These are the activations of a small neural network, seen along a few directions. Each row is one input.
In each table, some parts of the input vary, and every possible input appears once, in random order.
A made-up example of a description, with smaller parts first: values(2) and (point or line(9) or (line(4) and ring(5))).
Shared parts are said once, and a part with two or three values counts as separate values.

Other details of the inputs shift rows strongly along two fixed directions, in all tables alike. That doesn't count.

Table:
r1: [10 -8 -23 -41 37 -21 -37 -3 -10 12 17 -10 29 -17 15]
r2: [-16 -11 -16 13 14 -23 8 29 -27 -10 -22 20 -32 -6 26]
r3: [-1 1 6 2 1 -1 4 -6 -1 4 12 -6 -4 4 -1]
r4: [-4 -10 -27 -25 18 -22 -16 5 -7 10 4 12 22 -27 12]
r5: [-14 -14 -11 1 20 -33 -6 16 -35 -7 -20 -5 -22 11 26]
r6: [2 8 20 -3 -31 18 -1 -22 30 10 6 -5 24 2 -27]
r7: [0 -1 -14 19 20 -15 -3 17 -32 -14 -16 8 -41 13 22]
r8: [-12 -2 -2 -18 -9 1 7 -8 18 12 15 5 32 -23 -12]
r9: [-1 -13 -25 -29 26 -32 -36 2 -21 12 -3 -5 18 -5 19]
r10: [1 -7 4 -23 0 -3 -9 -12 14 9 11 -18 27 -4 -6]
r11: [9 7 5 -14 -2 3 -9 -20 13 12 21 -5 22 -8 -10]
r12: [-3 5 20 19 -24 29 12 0 27 -15 -9 0 0 20 -21]
r13: [-4 5 -1 27 -9 -2 4 9 -15 -12 -15 14 -31 18 3]
r14: [-5 7 8 8 -30 25 10 -6 29 9 1 18 7 -13 -20]
r15: [12 -9 -29 -38 41 -19 -15 5 -14 9 18 -7 41 -24 17]
r16: [2 -8 -13 -11 15 -12 -17 6 -8 -6 -12 -4 1 4 11]
r17: [-6 4 13 3 -26 23 1 -12 31 -2 6 1 31 12 -30]
r18: [-5 -13 -16 -3 43 -35 -8 24 -45 -12 -12 -10 -35 2 39]
r19: [12 -4 -7 -30 23 -16 -22 -8 -5 10 15 -12 17 -16 10]
r20: [14 14 9 21 -20 39 27 -1 19 -8 -4 7 -4 0 -19]
r21: [-4 5 2 29 -9 -2 1 10 -18 -7 -18 13 -39 19 8]
r22: [6 9 25 -2 -24 32 11 -20 38 5 24 -13 21 -1 -32]
r23: [5 5 -3 -2 3 5 -12 -7 4 5 11 2 7 2 -3]
r24: [-2 -5 3 -31 -8 -3 -14 -23 21 19 22 -15 51 -7 -17]
r25: [-1 -3 1 17 -1 1 -3 14 -11 -10 -29 1 -35 16 13]
r26: [-3 13 24 44 -34 13 21 1 -2 -9 -19 12 -48 21 -7]
r27: [-1 -8 -18 -39 14 -26 -18 -7 1 25 14 4 33 -38 9]
r28: [17 5 3 2 1 10 14 -1 0 5 -2 -3 -5 -14 4]
r29: [-2 -9 -24 -17 40 -31 -21 10 -27 -2 9 -1 7 0 23]
r30: [-14 -6 2 20 -7 -10 23 18 -13 -1 -19 12 -41 -6 13]
r31: [-4 -5 -12 -15 28 -24 -9 1 -20 2 13 -8 6 -2 16]
r32: [7 11 16 -11 -16 36 -1 -19 46 0 30 -6 48 -1 -38]
r33: [9 5 2 -14 1 16 15 -9 15 7 19 -10 33 -17 -11]
r34: [5 -3 -11 2 22 -9 -9 14 -19 -12 -9 1 -23 4 16]
r35: [0 7 27 38 -29 22 22 6 7 -16 -32 1 -49 21 -4]
r36: [-6 6 14 40 -28 19 15 8 3 -18 -29 11 -36 27 -11]
r37: [-8 1 10 26 -12 -8 14 6 -17 -5 -10 4 -38 18 6]
r38: [-7 10 17 2 -28 17 9 -21 25 4 21 -1 28 7 -29]
r39: [-9 4 24 36 -24 21 26 9 7 -21 -25 -3 -39 25 -6]
r40: [12 1 1 -7 4 7 16 -2 3 8 10 -10 8 -14 1]
r41: [-4 9 11 4 -24 19 2 -15 26 0 19 8 31 10 -30]
r42: [12 -3 -17 2 24 -6 2 16 -25 0 -14 3 -21 -8 25]
Each input here is: ring(6) and (values(2) or ring(5)).
The inputs of r14 and r30 match in every part but the ring(6) part. If r9 is changed in the same way as r14 into r30, which row does it become?
> r24
The inputs of r34 and r19 match in every part but the ring(6) part. If r36 is changed in the same way as r34 into r19, which row does it become?
> r6
A walk changes only the ring(6) part. It starts at r41 and steps to r38. List the rest of the walk in order.
> r37, r26, r21, r13
Which other rows agree with r15 in the ring(6) part? List them by row number.
> r2, r12, r17, r29, r32, r41
Which other rows agree with r8 in the ring(6) part? List them by row number.
> r5, r18, r31, r33, r38, r39

Table:
r43: [0 -7 -13 23 11 2 -7 25 -20 -13 -31 6 -41 22 16]
r44: [8 11 24 36 -18 24 37 5 7 -3 1 5 -45 2 -5]
r45: [-8 16 16 14 -49 14 -1 -26 34 5 11 21 19 6 -37]
r46: [1 -4 -3 -23 -3 5 -9 -20 9 22 17 -21 38 2 -9]
r47: [-15 -1 4 24 -8 13 37 17 2 -8 -1 16 -17 -10 -2]
r48: [19 1 -17 -25 22 -1 -1 -4 -3 14 19 -2 40 -21 6]
r49: [3 -17 -26 -8 36 -30 -20 18 -39 5 -17 -8 -6 11 37]
r50: [13 19 18 1 -32 46 32 -33 41 17 31 -7 39 -12 -41]
r51: [2 -5 -22 -7 39 -43 -23 15 -46 -9 -7 -4 -4 15 33]
r52: [-20 -3 16 23 -21 8 32 16 8 -20 -24 6 -28 3 -5]
r53: [1 -4 -10 -42 16 4 -37 -19 27 23 30 -17 52 -12 -8]
r54: [1 6 5 -28 8 3 -31 -24 22 3 35 -8 44 -2 -20]
r55: [4 -5 19 17 0 -11 15 11 -14 -11 -23 -8 -51 3 16]
r56: [4 -9 -11 -27 32 -22 -22 6 -12 -5 -6 -12 -4 -17 23]
r57: [-5 -5 -15 -44 -10 -7 -34 -27 23 38 21 7 60 -20 -14]
r58: [6 7 -5 -3 3 6 -21 -5 9 -12 11 3 22 12 -18]
r59: [-29 -10 11 42 -23 13 29 25 -1 -15 -30 11 -48 26 3]
r60: [0 -7 11 -5 -6 3 -8 -5 8 13 11 -12 0 7 0]
r61: [2 8 23 -2 -16 5 -4 -19 17 1 26 -7 12 12 -21]
r62: [-4 -5 -4 1 -5 -25 -6 11 -18 3 -30 16 -22 -13 15]
r63: [-27 10 28 50 -38 19 34 12 16 -28 -13 17 -33 30 -23]
r64: [14 -5 -30 -9 37 -10 -7 20 -28 -7 -3 10 -10 -14 26]
r65: [16 -4 -6 -35 12 -6 -13 -13 8 7 6 -14 51 -16 0]
r66: [2 -9 -6 2 15 -25 10 8 -35 -8 -27 -15 -32 2 27]
r67: [-3 -5 -20 -17 26 -39 -17 -4 -37 0 9 -15 7 10 19]
r68: [4 20 21 40 -14 38 33 11 14 -14 -8 11 -51 4 -7]
r69: [2 21 20 22 -55 45 26 -21 42 15 14 26 17 -19 -40]
r70: [10 -15 -28 -19 38 -30 -22 21 -32 -14 -23 -3 -12 -9 30]
What is each input in this table made of?
> line(4) and (values(2) or ring(5))
The inputs of r48 and r65 match in every part but the line(4) part. If r69 is changed in the same way as r48 into r65, which row does it become?
> r62
Which other rows does r45 become when the values(2) part takes its other values? List them by row number.
> r63
A walk changes only the line(4) part. It starts at r67 and steps to r46. List the rest of the walk in order.
> r66, r50
A walk changes only the ring(5) part. It starts at r67 and steps to r61. List the rest of the walk in order.
> r54, r58, r51
